A small network was shown many inputs. Here are its activations along a few directions, one row for each input.
In each table, some parts of the input vary, and every possible input appears once, in random order.
Descriptions start from the smaller parts, as in this example, which fits no table here: values(2) and (point or ring(9) or (line(6) and ring(8))).
Shared parts are said once, and a part with two or three values counts as separate values.

Other details of the inputs shift rows strongly along two fixed directions, in all tables alike. That doesn't count.

Table:
r1: [-34  50   3 -15   5 -12 -26  21  -7  -4  -8  -3 -37 -22 -31]
r2: [-28  48   7 -21  30 -10   6  25  11   0 -21  -3 -22  -8  13]
r3: [-31  24   3   9  14 -13  -1   5 -15   5   2  -1 -34 -22 -36]
r4: [-36  11 -11 -14  37  -3 -15  30  33   4 -18 -22  -7 -15  -6]
r5: [ 11 -36 -16  11 -23   7 -21  -7   4 -16  14  15  18  35  -2]
r6: [-33  39   5  -3  38   9   0  30  13   4   0  -1 -18  -6  -1]
r7: [-31  37   3  18  18   5  -5  29   3 -14  19   7 -21  17  -9]
r8: [-16 110  46  28  13 -21  22  -6 -52 -18   7  34 -89 -41 -47]
r9: [-21 -22 -21  -5  -2  16 -28   9   8  -1   0 -14   4  23  -1]
r10: [ 41 -35   2 -37  -3  -4  26 -21  -2  10 -25  12  44  17  50]
r11: [ -3  80  39  10 -13 -13   1 -16  -3  -4  14  24 -55 -30 -34]
r12: [ 26 -35   0 -20  -5 -13   7 -13 -10   5 -23  12  26  -3  16]
r13: [-21  18  -3  -1  37  12   1  23  29   7   3  -8  -5  -4  20]
r14: [-33  -1 -11  17   8   6 -23  25  33 -11   7 -13   6  14  -4]
r15: [-40   4 -14  31   0   7 -22  29  44   0  13 -17   4  -4  12]
r16: [-14 -24 -26 -22   5  -8 -40   3  -5   4 -11 -36  35   0   8]
r17: [  85 -117  -13  -33  -10    5   37  -43  -21   22  -18   33   76   32
   69]
r18: [ 43  48  53  44 -31  -9  28 -38 -44  -1  19  68 -56 -10 -54]
r19: [-28  -3 -20 -13  12  14 -26  14  14   2  -5 -14  -8   8 -12]
r20: [ 37 -38  -3 -29  11  -8  20 -13  22   7 -12   6  37  12  62]
r21: [ 67  34  37  63 -78 -15  24 -67 -63  -8  49  86 -56   7 -61]
r22: [-18 -44 -28   9 -11  -4  -6  -7   5 -11  15 -10  29  30  -1]
r23: [-21   6   2 -17  22 -15  -3   9  36   4 -13 -23  12  -8  18]
r24: [-12  49  -7  13 -19  11  18  63 -26 -34   6 -94  -5 -10 -47]
r25: [ 82 -59  19   5 -31 -16  31 -70 -55   4  -5  48  28  -4   7]
r26: [-31 -40 -34  -8  22  -2 -19  18  19   7 -10 -36  27  13   8]
r27: [ -9  -4  -7  -8  -4 -12 -25  -5 -17   3   3 -10  -6  -8  -9]
r28: [ -1 -30  -8  13   0  10  -2  -3  28  12   1  -4  25   0  20]
r29: [-15  13   6 -19  14 -13   2   5  10   8 -20  -5  -1  -9   0]
r30: [-24   0 -12 -16  13   6 -22   9  18   6  -8 -15  -9  -8  -8]
r31: [ 83 -42  22  15 -30  12  41 -49 -18  16  21  58  25  10  33]
r32: [-38  21   2   8  18  12 -15  19  22   1  -1 -13 -16  -4 -16]
r33: [-41  -3 -20 -13  21  20 -31  19  30  -3 -12 -26   3  -4  -6]
r34: [ 85  40  68  37 -37   4  53 -57 -60   5  30  98 -44  -3 -26]
r35: [   9 -104  -50  -41    6    9  -25    1   24   15  -24  -25   67   24
   42]
r36: [-56  48  -2 -27  12  -4 -27  22  19  -2 -19 -29 -20 -19 -18]
r37: [ 52 -16  19  29 -28  12  23 -21  -6   4  31  51  20   9  23]
r38: [-41 -67 -49 -61  22   7 -40  29  50   7 -26 -58  59  16  46]
r39: [ 50 -30  16   4 -11  -8  35 -34 -42  10   8  46   3  -6   9]
r40: [ 19 -15   8 -19 -16  -7  -9 -23  11   2  -3   0  15  -5  17]
r41: [ 62 -44  12   4 -30   4  12 -50  -3  10  10  37  10  -9  16]
r42: [ 82  12  52  21 -35 -18  48 -71 -77  -8   8  74 -13 -18  -8]
r43: [-19 -19 -18   0  -3   3 -20  -1  -3  11   4 -14   3  11 -13]
r44: [ 58 -17  25   7 -25 -19  19 -53 -51   0  -4  38  10 -13 -10]
r45: [ 14 -38  -8  -7   9   3  17  -3 -15   6   5  12  23  14  21]
r46: [ 34 -11  11  20 -24  13   4 -34   2   2   6  27  -4 -12  -1]
r47: [  5  66  35   2   3 -17  26  -6 -34  -6 -10  39 -46 -25 -13]
r48: [-39  -1 -20   9  12   0  -6  25   5 -16  24  -9  -2  16   5]
r49: [-60  37  -9   6  40  10 -19  32  48   2  -6 -32 -17 -18  -9]
r50: [  7  65   0  16 -31  11  30  40 -24 -29  16 -79 -10 -11 -48]
r51: [-28  66  19  -4   7 -18  -3  12 -12  -6 -19   0 -36 -31 -32]
r52: [ 46 -30  -1  25 -51   4  30  16 -51 -33  17 -77  24  13 -25]
r53: [ -6 -38 -17  11  -2   2 -13   7  18 -11   4  -2  32  28   7]
r54: [-44 -22 -24   7  -3  18 -42  25  34  -8   5 -28  21  21   5]
r55: [ 48 -27   2  -8   8  -3  24 -18   8  11   1  27  11   2  40]
r56: [ 35 -86 -24 -50   3   0  13 -11  -4   9 -40  -6  82  23  75]
r57: [-51  38  -5   2  35   0 -15  30  15   0 -12 -17 -25  -6 -29]
r58: [-23  25   4 -19  15 -15  -2  10  29   0 -18 -24  -2 -13  11]
r59: [-59   9 -19  27  -6  13 -44  33  46  -6  12 -32  -4  -3   5]
r60: [   9   34  -22   18  -18   14   21   43    2  -30   19 -103    9    1
  -23]
r61: [-41  64  13  23  18  -2   5  24 -17  -9  24   5 -53  -6 -29]
r62: [-33  -4 -14  12   4  -1  -9  10   1   3   9 -16  -9   8 -16]
r63: [ 25 -45  -9 -18  18   9  13  -2  -4  12  -8  13  33  23  31]
r64: [-31   3 -20 -40  40  -2  -5  31  40   0 -21 -45  20   9  54]
r65: [ 88 -68  11 -30 -54  -9  10 -65 -38  11  -8  46  53  13  16]
r66: [-24  88  29  26  17 -13  10   5  10  -1   3  17 -76 -41 -44]
r67: [  -3 -108  -52  -33   -2   30  -36    2   40    9  -12  -35   75   40
   55]
r68: [-36  31   6 -24  16 -11  -5  14  21  -1 -25 -23  -7 -15  -3]
r69: [ 19  59  37  50 -39  10   5 -28 -17  -2  24  49 -63 -24 -38]
r70: [-36  53  11   7  23 -12  -4  21  -1   0 -10   1 -50 -29 -39]
r71: [ 17 -59 -17 -10 -18  -3 -11 -23 -15  17  -1  -4  18   8   3]
r72: [-46  49  -5 -12  54   2  -4  41  23   6 -10 -20 -35 -10   3]
r73: [-35   3 -16  -9  31   9 -17  22  32   4 -11 -23   6   0   0]
r74: [ 51 -30  16   3 -11   7  28 -25 -28   7  13  47  15  21  17]
r75: [-15   4  -5  12  14  14  -8  30  14   0   9   0   5  19  17]
r76: [ 17  29  17  36 -39  -5   0 -28 -35   1  27  36 -47   4 -44]
Each input here is: line(4) and (point or (values(3) and line(6))).
Question: Changing only the line(4) part turns r8 into r47. The same change can be made to r61. Which row results?
Answer: r74
Question: Changing only the line(4) part turns r14 into r22. The same change can be made to r29. Which row results?
Answer: r25
Question: Change only the values(3) part in r39. List by row number the other rows that result.
Answer: r3, r71

Table:
r77: [ -5 -70 -41  -3   0  14  -5  24  16  -2   7 -51  57  26  40]
r78: [-30  65  23  10   6  -5 -18   0 -24   1  -1  30 -66 -20 -53]
r79: [-26 -38 -42 -42  15  18 -19  44  49   0 -26 -91  56  13  43]
r80: [ -6  49  24  17  -9   6 -14 -15  11   3   8  26 -47 -22 -32]
r81: [ 24 -11  14   9 -22 -10   0 -32 -39   3   1  30 -10 -10 -31]
r82: [ 41 -63 -11   0 -16   5  10 -23  -4   1  12  44  47  40  46]
r83: [ 93  -9  51  33 -19   1  66 -54 -48   8  17  90  -8  -3  12]
r84: [-84  56 -11 -21  42 -18 -37  42  16  -9 -18 -18 -32  -1 -10]
r85: [-31  72  14  14  -2 -21  -2  11 -33 -17   6 -14 -58 -28 -52]
r86: [  4 -45 -24 -42   9  -1   0  17  -5  -7 -23 -53  52  20  20]
r87: [-12  49  23  25 -18   0 -12  -6   9  -5  11   4 -53 -30 -46]
r88: [-70  58  -2 -24  61 -13  -6  40  10   5 -28 -21 -34 -27  -5]
r89: [ 16 -28  -6 -30  24  -2   9  -4  36  21 -18 -10  29  -6  47]
r90: [ 48 -64  -8   3 -38   2   9 -36   7   2  -4 -10  62   6  26]
r91: [-14 -79 -44   0   4  10 -13  19  27   4   5 -29  52  36  19]
r92: [ 21 -16   3  22 -13  15   8 -22 -11   6  23  41  -4  18  -5]
r93: [ 86   9  52  20 -54 -13  27 -75 -22   4  18  90 -14  -9  -3]
r94: [-55  66 -14   9  29  12  -3  69   6 -18   9 -58 -30  -2 -19]
Question: Describe the family of inputs behind these rows.
Answer: values(3) and line(6)
Question: Changing only the line(6) part turns r80 into r93. The same change can be made to r92. Which row results?
Answer: r82
Question: Change only the values(3) part in r77. List by row number the other rows that result.
Answer: r85, r90

Table:
r95: [ -60  -22  -52  -17    6   11  -39   59   23  -17  -11 -108   30   14
  -15]
r96: [-69 -10 -27 -33  54  -4 -41  27  33  17 -31 -30  -1 -11  10]
r97: [-47  42  -4  52 -17   8 -30  15   2 -12  36  -7 -49  -1 -52]
r98: [ 46  94  72  42  -4 -10  62 -30 -42   3  20  81 -82 -42 -42]
r99: [ 85  12  31  44 -69   2  46 -34 -53 -20  35   6  -7  -7 -37]
r100: [-71  17 -30 -24  60   1  -7  67  42  -6 -20 -66  14   6  30]
r101: [-89   5 -30 -14  49   5 -51  45  73   5 -10 -21   3  12  30]
r102: [ 72 -78 -11  10 -65   4  16 -34 -32  -9  14 -20  53  15  -1]
r103: [ 30 -96 -37 -39  19  11  21  13  21   8 -17 -34  91  34  84]
r104: [ 28 -65 -10 -18  -6   2  -7 -33   4  14  -3  38  35  20  37]
r105: [-34  48  -1 -23  28 -11   2  34  12  -9 -22 -45 -10 -16   3]
r106: [-40 115  34  15  14 -17  -7  11 -33 -10   0  18 -90 -37 -60]
r107: [ 62  84  61  85 -56   3  60 -23 -66 -26  55  44 -66 -17 -74]
r108: [-74   8 -38 -50  47  -7 -31  61  34  -4 -36 -87  22  -5  20]
r109: [ 82 -29  33 -12 -29 -12  38 -66 -41  15 -13  56   9 -18   0]
r110: [-34  38  -3 -25  39  -2   0  33  24   4 -24 -40 -11 -25   8]
r111: [  16 -105  -39  -51    7   -1  -16  -12    7   15  -28  -14   78   24
   55]
r112: [-51  99  20  60 -20   5 -24  15 -14 -19  38  12 -93 -13 -91]
r113: [ 96 -46  11  16 -70   9  39 -36 -48 -12  23  -1  35  16 -14]
r114: [ 60 -39   5 -28  -8  -7  34 -24  -9   9 -16   1  41  -2  36]
r115: [ 46 -84 -14 -20 -11   6  -1 -39  -3  15  -2  39  51  29  49]
r116: [-48   9 -10 -23  35 -12 -26  16  10   9 -22 -11 -11 -12  -3]
r117: [ 54 -75  -8  37 -58  25  -2 -39   0   1  34  40  38  40   1]
r118: [-50  12 -31 -45  43   2 -11  58  34  -5 -30 -85  25  -4  34]
r119: [ 45 -77  -4  -6 -13  11   0 -38  23  17   5  57  47  28  54]
r120: [ 57 -39  20   2 -27  -8  12 -62 -21  12   7  79   9  12  12]
r121: [ 80 -13  28   4 -19   3  58 -28 -38   1  10  37  17   9  26]
r122: [-39  56  21  13  22 -12 -18  -6   8   7   2  42 -58 -18 -25]
r123: [ 37 -20  27  20  -8   6   4 -53  15  23  10  92 -11  -1  14]
r124: [ -61  110   39   31   32   -9  -20    0    6    9    9   56 -109  -43
  -56]
r125: [ -66  -15  -53    2   29   26  -21   82   36  -17    6 -105   33   29
    4]
r126: [ 59 -60   2 -33 -15 -12  23 -41 -20  12 -25  14  48  -1  28]
r127: [ 40 -17  14  63 -57  16   2 -38  -6  -3  47  51  -6  18 -21]
r128: [  21 -112  -36  -28    5   19  -18  -13   44   17   -7   14   83   44
   84]
r129: [ 44  29  51  37 -24  -4  17 -55  -9  12  23 109 -45 -10 -14]
r130: [-37  42  -1  38 -23  -3 -23  15 -19 -18  23 -26 -46 -12 -63]
r131: [-80 -27 -59  -8  13  11 -56  58  27 -11  -6 -90  20  21 -19]
r132: [-28  57  19  -2  10 -22 -10  -3 -19  -3 -10  17 -47 -22 -35]
r133: [ 57 -44   0 -31 -20  -8  21 -29 -30   2 -19   0  43   6  26]
r134: [-36 111  36  21  36 -10  27  34  -6  -7   4   6 -74 -33 -34]
r135: [-36  81   9 -16  28  -4   7  45   1 -14 -13 -48 -32 -22  -7]
r136: [-67   3 -33 -47  41 -11 -30  48  29  -4 -38 -73  21  -5  16]
Question: Changing only one part turns r125 into r113. The same change can be made to r100. Which row results?
Answer: r105
Question: Changing only one part turns r126 into r129. The same change can be made to r109. Which row results?
Answer: r123
Question: Describe the family of inputs behind these rows.
Answer: line(6) and (values(2) or line(5))
Question: Change only the values(2) part in r130. List by row number the other rows that result.
Answer: r131
Question: Change only the line(5) part in r118. List by row number the other rows that result.
Answer: r105, r110, r114, r135
Question: List by row number the other rows that have the line(6) part in common with r97.
Answer: r104, r112, r115, r120, r122, r124
